Each row below holds a small network's activations on one record, seen along a few directions.
Each row is followed by the record's values for the fields GUV, SOGI, BIG, DEZAT.
The largest differences between rows may come from other fields.
In the rows, 500 means zero.
Strong random noise was added to every row along 4 fixed directions; ignore it. To show where, here is one row again and again, with new noise each time:
| 299 | 530 | 221 | 664 | 317 | 357 | 572 | 582 | 353 | 378 | 588 | 490 | 624 | 359 | 412 | 404 | 547 | 455 |
| 522 | 530 | 445 | 481 | 476 | 381 | 499 | 379 | 412 | 502 | 583 | 295 | 693 | 519 | 423 | 517 | 530 | 364 |
| 480 | 454 | 322 | 724 | 477 | 742 | 577 | 438 | 675 | 633 | 411 | 560 | 303 | 286 | 639 | 590 | 613 | 657 |
| 566 | 417 | 410 | 606 | 488 | 766 | 672 | 290 | 767 | 539 | 392 | 328 | 598 | 410 | 505 | 658 | 543 | 592 |
| 380 | 456 | 282 | 708 | 403 | 542 | 593 | 517 | 524 | 517 | 470 | 504 | 419 | 345 | 542 | 509 | 547 | 566 |
| 655 | 401 | 649 | 435 | 644 | 395 | 465 | 287 | 487 | 718 | 456 | 157 | 414 | 683 | 579 | 645 | 427 | 371 |

| 538 | 495 | 600 | 413 | 587 | 473 | 306 | 450 | 558 | 661 | 530 | 612 | 593 | 496 | 476 | 657 | 407 | 433 |	<GUV:zofe SOGI:velov BIG:bov DEZAT:totuk>
| 421 | 365 | 497 | 522 | 468 | 446 | 531 | 355 | 571 | 553 | 448 | 261 | 601 | 556 | 453 | 579 | 352 | 462 |	<GUV:zofe SOGI:suga BIG:bov DEZAT:somin>
| 500 | 551 | 519 | 330 | 484 | 419 | 399 | 449 | 603 | 504 | 582 | 432 | 839 | 592 | 349 | 576 | 479 | 407 |	<GUV:zofe SOGI:velov BIG:bov DEZAT:totuk>
| 486 | 507 | 423 | 512 | 457 | 406 | 495 | 526 | 328 | 407 | 533 | 499 | 523 | 471 | 437 | 461 | 517 | 408 |	<GUV:rozit SOGI:dal BIG:rugi DEZAT:pina>
| 671 | 703 | 606 | 308 | 627 | 256 | 196 | 352 | 249 | 653 | 726 | 372 | 568 | 527 | 550 | 480 | 674 | 290 |	<GUV:rozit SOGI:suga BIG:dulad DEZAT:fipef>
| 371 | 420 | 451 | 541 | 468 | 217 | 449 | 544 | 328 | 539 | 499 | 380 | 415 | 594 | 576 | 504 | 405 | 397 |	<GUV:zofe SOGI:velov BIG:dulad DEZAT:fipef>
| 541 | 506 | 545 | 332 | 511 | 453 | 505 | 467 | 508 | 526 | 582 | 426 | 651 | 617 | 417 | 433 | 510 | 434 |	<GUV:rozit SOGI:dal BIG:medis DEZAT:mumem>
| 419 | 390 | 487 | 472 | 483 | 148 | 344 | 548 | 401 | 736 | 455 | 303 | 250 | 636 | 632 | 478 | 435 | 422 |	<GUV:rozit SOGI:dal BIG:bov DEZAT:totuk>
| 600 | 586 | 498 | 484 | 516 | 602 | 564 | 335 | 575 | 323 | 561 | 295 | 865 | 465 | 326 | 531 | 583 | 429 |	<GUV:zofe SOGI:suga BIG:dulad DEZAT:fipef>
| 332 | 372 | 433 | 563 | 416 | 562 | 700 | 420 | 671 | 307 | 454 | 424 | 809 | 457 | 324 | 593 | 313 | 543 |	<GUV:rozit SOGI:dal BIG:bov DEZAT:somin>
| 367 | 478 | 426 | 570 | 443 | 340 | 379 | 432 | 458 | 440 | 618 | 549 | 669 | 347 | 402 | 593 | 409 | 410 |	<GUV:rozit SOGI:dal BIG:bov DEZAT:totuk>
| 489 | 391 | 496 | 444 | 483 | 557 | 621 | 506 | 661 | 576 | 384 | 296 | 550 | 639 | 517 | 587 | 436 | 575 |	<GUV:zofe SOGI:suga BIG:dulad DEZAT:fipef>
| 401 | 275 | 559 | 450 | 459 | 316 | 549 | 521 | 521 | 455 | 507 | 244 | 651 | 720 | 404 | 576 | 252 | 407 |	<GUV:rozit SOGI:dal BIG:medis DEZAT:fipef>
| 335 | 413 | 397 | 474 | 416 | 277 | 475 | 553 | 487 | 597 | 532 | 269 | 557 | 636 | 431 | 424 | 434 | 447 |	<GUV:zofe SOGI:suga BIG:bov DEZAT:somin>
| 460 | 536 | 364 | 330 | 397 | 428 | 353 | 416 | 589 | 618 | 640 | 413 | 835 | 505 | 401 | 490 | 623 | 381 |	<GUV:zofe SOGI:velov BIG:bov DEZAT:somin>
| 447 | 557 | 329 | 668 | 435 | 647 | 563 | 515 | 630 | 419 | 424 | 600 | 441 | 267 | 544 | 447 | 636 | 647 |	<GUV:rozit SOGI:dal BIG:bov DEZAT:totuk>
| 452 | 543 | 466 | 663 | 476 | 604 | 702 | 592 | 382 | 255 | 372 | 603 | 365 | 424 | 495 | 446 | 502 | 594 |	<GUV:rozit SOGI:suga BIG:rugi DEZAT:pina>
| 438 | 310 | 516 | 614 | 510 | 378 | 534 | 376 | 495 | 543 | 430 | 241 | 357 | 505 | 548 | 564 | 355 | 402 |	<GUV:rozit SOGI:suga BIG:bov DEZAT:somin>
| 324 | 362 | 484 | 532 | 482 | 395 | 590 | 666 | 455 | 380 | 438 | 581 | 525 | 577 | 433 | 552 | 282 | 523 |	<GUV:rozit SOGI:velov BIG:dulad DEZAT:fipef>
| 467 | 521 | 499 | 448 | 484 | 566 | 616 | 501 | 533 | 388 | 488 | 561 | 686 | 426 | 435 | 494 | 467 | 510 |	<GUV:rozit SOGI:dal BIG:bov DEZAT:somin>
| 675 | 612 | 580 | 445 | 646 | 521 | 302 | 369 | 388 | 505 | 623 | 565 | 577 | 380 | 475 | 562 | 559 | 376 |	<GUV:rozit SOGI:dal BIG:dulad DEZAT:fipef>
| 467 | 577 | 395 | 536 | 421 | 569 | 453 | 563 | 543 | 529 | 556 | 537 | 461 | 453 | 583 | 426 | 602 | 581 |	<GUV:zofe SOGI:suga BIG:medis DEZAT:fipef>
| 485 | 510 | 396 | 740 | 531 | 753 | 575 | 472 | 608 | 361 | 398 | 699 | 384 | 258 | 537 | 559 | 508 | 649 |	<GUV:rozit SOGI:velov BIG:dulad DEZAT:fipef>
| 623 | 539 | 641 | 462 | 642 | 627 | 505 | 410 | 616 | 484 | 466 | 577 | 535 | 420 | 488 | 631 | 440 | 542 |	<GUV:rozit SOGI:dal BIG:bov DEZAT:totuk>
| 470 | 349 | 649 | 427 | 628 | 310 | 225 | 421 | 532 | 790 | 531 | 543 | 385 | 562 | 583 | 752 | 305 | 404 |	<GUV:rozit SOGI:velov BIG:bov DEZAT:totuk>
| 594 | 392 | 682 | 535 | 594 | 387 | 491 | 373 | 413 | 581 | 421 | 182 | 400 | 693 | 614 | 534 | 325 | 406 |	<GUV:zofe SOGI:suga BIG:medis DEZAT:fipef>
| 603 | 640 | 579 | 546 | 634 | 509 | 246 | 394 | 334 | 639 | 604 | 620 | 323 | 318 | 601 | 470 | 649 | 397 |	<GUV:rozit SOGI:suga BIG:bov DEZAT:somin>
| 449 | 601 | 486 | 401 | 439 | 508 | 580 | 767 | 450 | 352 | 554 | 815 | 660 | 525 | 380 | 389 | 525 | 594 |	<GUV:rozit SOGI:velov BIG:medis DEZAT:pina>
| 391 | 470 | 420 | 441 | 414 | 664 | 694 | 589 | 662 | 276 | 469 | 598 | 835 | 468 | 316 | 563 | 464 | 640 |	<GUV:rozit SOGI:dal BIG:dulad DEZAT:fipef>
| 437 | 310 | 505 | 475 | 450 | 436 | 664 | 471 | 576 | 301 | 481 | 275 | 802 | 608 | 331 | 545 | 277 | 471 |	<GUV:rozit SOGI:dal BIG:medis DEZAT:fipef>
| 346 | 373 | 517 | 524 | 435 | 365 | 614 | 530 | 463 | 416 | 464 | 331 | 573 | 578 | 434 | 536 | 259 | 397 |	<GUV:zofe SOGI:suga BIG:bov DEZAT:somin>
| 488 | 592 | 413 | 534 | 460 | 421 | 509 | 481 | 411 | 403 | 554 | 341 | 604 | 486 | 460 | 416 | 596 | 450 |	<GUV:zofe SOGI:suga BIG:dulad DEZAT:fipef>
| 422 | 496 | 440 | 518 | 456 | 691 | 613 | 590 | 692 | 533 | 451 | 646 | 425 | 529 | 540 | 456 | 544 | 651 |	<GUV:zofe SOGI:velov BIG:medis DEZAT:mumem>
| 464 | 581 | 514 | 345 | 513 | 475 | 411 | 502 | 465 | 464 | 663 | 682 | 807 | 536 | 323 | 603 | 495 | 434 |	<GUV:rozit SOGI:velov BIG:rugi DEZAT:pina>
| 516 | 219 | 675 | 598 | 535 | 691 | 908 | 506 | 645 | 322 | 143 | 333 | 226 | 683 | 562 | 542 | 220 | 632 |	<GUV:rozit SOGI:dal BIG:medis DEZAT:mumem>

Which values does each new row have?
| 485 | 447 | 483 | 515 | 484 | 583 | 475 | 581 | 606 | 672 | 456 | 481 | 363 | 530 | 649 | 492 | 584 | 607 |	<GUV:zofe SOGI:suga BIG:medis DEZAT:fipef>
| 524 | 694 | 580 | 354 | 570 | 267 | 202 | 678 | 196 | 629 | 758 | 674 | 451 | 516 | 546 | 361 | 597 | 369 |	<GUV:zofe SOGI:suga BIG:medis DEZAT:fipef>
| 342 | 489 | 310 | 565 | 385 | 487 | 485 | 711 | 500 | 582 | 490 | 585 | 347 | 451 | 564 | 447 | 568 | 622 |	<GUV:zofe SOGI:suga BIG:dulad DEZAT:fipef>
| 491 | 449 | 538 | 456 | 509 | 469 | 471 | 396 | 476 | 401 | 557 | 461 | 808 | 497 | 339 | 643 | 356 | 411 |	<GUV:rozit SOGI:dal BIG:dulad DEZAT:fipef>
| 464 | 526 | 442 | 688 | 446 | 495 | 590 | 454 | 441 | 209 | 459 | 480 | 574 | 309 | 417 | 460 | 509 | 466 |	<GUV:rozit SOGI:dal BIG:bov DEZAT:totuk>
| 351 | 389 | 306 | 498 | 303 | 429 | 647 | 636 | 576 | 619 | 403 | 262 | 362 | 680 | 574 | 298 | 579 | 617 |	<GUV:zofe SOGI:suga BIG:medis DEZAT:mumem>
| 512 | 493 | 542 | 561 | 602 | 508 | 313 | 426 | 497 | 737 | 534 | 539 | 215 | 418 | 637 | 542 | 556 | 501 |	<GUV:rozit SOGI:suga BIG:bov DEZAT:somin>
| 453 | 519 | 401 | 530 | 423 | 573 | 634 | 489 | 491 | 300 | 486 | 485 | 678 | 462 | 334 | 502 | 477 | 559 |	<GUV:rozit SOGI:suga BIG:rugi DEZAT:pina>
| 570 | 517 | 641 | 338 | 582 | 414 | 585 | 491 | 406 | 359 | 488 | 448 | 588 | 687 | 407 | 561 | 358 | 406 |	<GUV:rozit SOGI:velov BIG:rugi DEZAT:pina>
| 458 | 373 | 477 | 584 | 460 | 419 | 671 | 678 | 472 | 458 | 375 | 458 | 298 | 608 | 546 | 391 | 469 | 609 |	<GUV:rozit SOGI:dal BIG:medis DEZAT:pina>
| 679 | 664 | 534 | 450 | 581 | 732 | 281 | 362 | 578 | 792 | 519 | 594 | 318 | 365 | 686 | 512 | 775 | 543 |	<GUV:zofe SOGI:suga BIG:bov DEZAT:somin>
| 676 | 727 | 666 | 459 | 730 | 726 | 292 | 406 | 482 | 559 | 580 | 869 | 412 | 308 | 563 | 544 | 604 | 491 |	<GUV:rozit SOGI:velov BIG:bov DEZAT:somin>
| 346 | 645 | 311 | 595 | 416 | 275 | 374 | 592 | 227 | 373 | 698 | 682 | 525 | 377 | 422 | 396 | 583 | 379 |	<GUV:rozit SOGI:velov BIG:rugi DEZAT:pina>
| 562 | 462 | 653 | 356 | 537 | 548 | 571 | 364 | 608 | 455 | 450 | 299 | 639 | 635 | 434 | 596 | 419 | 434 |	<GUV:rozit SOGI:dal BIG:bov DEZAT:somin>
| 531 | 440 | 594 | 548 | 548 | 523 | 525 | 507 | 538 | 558 | 436 | 583 | 381 | 548 | 589 | 566 | 483 | 563 |	<GUV:rozit SOGI:velov BIG:medis DEZAT:pina>
| 366 | 393 | 262 | 730 | 330 | 546 | 605 | 651 | 517 | 409 | 378 | 476 | 284 | 381 | 599 | 346 | 547 | 633 |	<GUV:rozit SOGI:dal BIG:medis DEZAT:fipef>
| 526 | 598 | 604 | 270 | 509 | 435 | 467 | 541 | 409 | 490 | 626 | 564 | 655 | 646 | 412 | 418 | 500 | 437 |	<GUV:rozit SOGI:dal BIG:medis DEZAT:mumem>
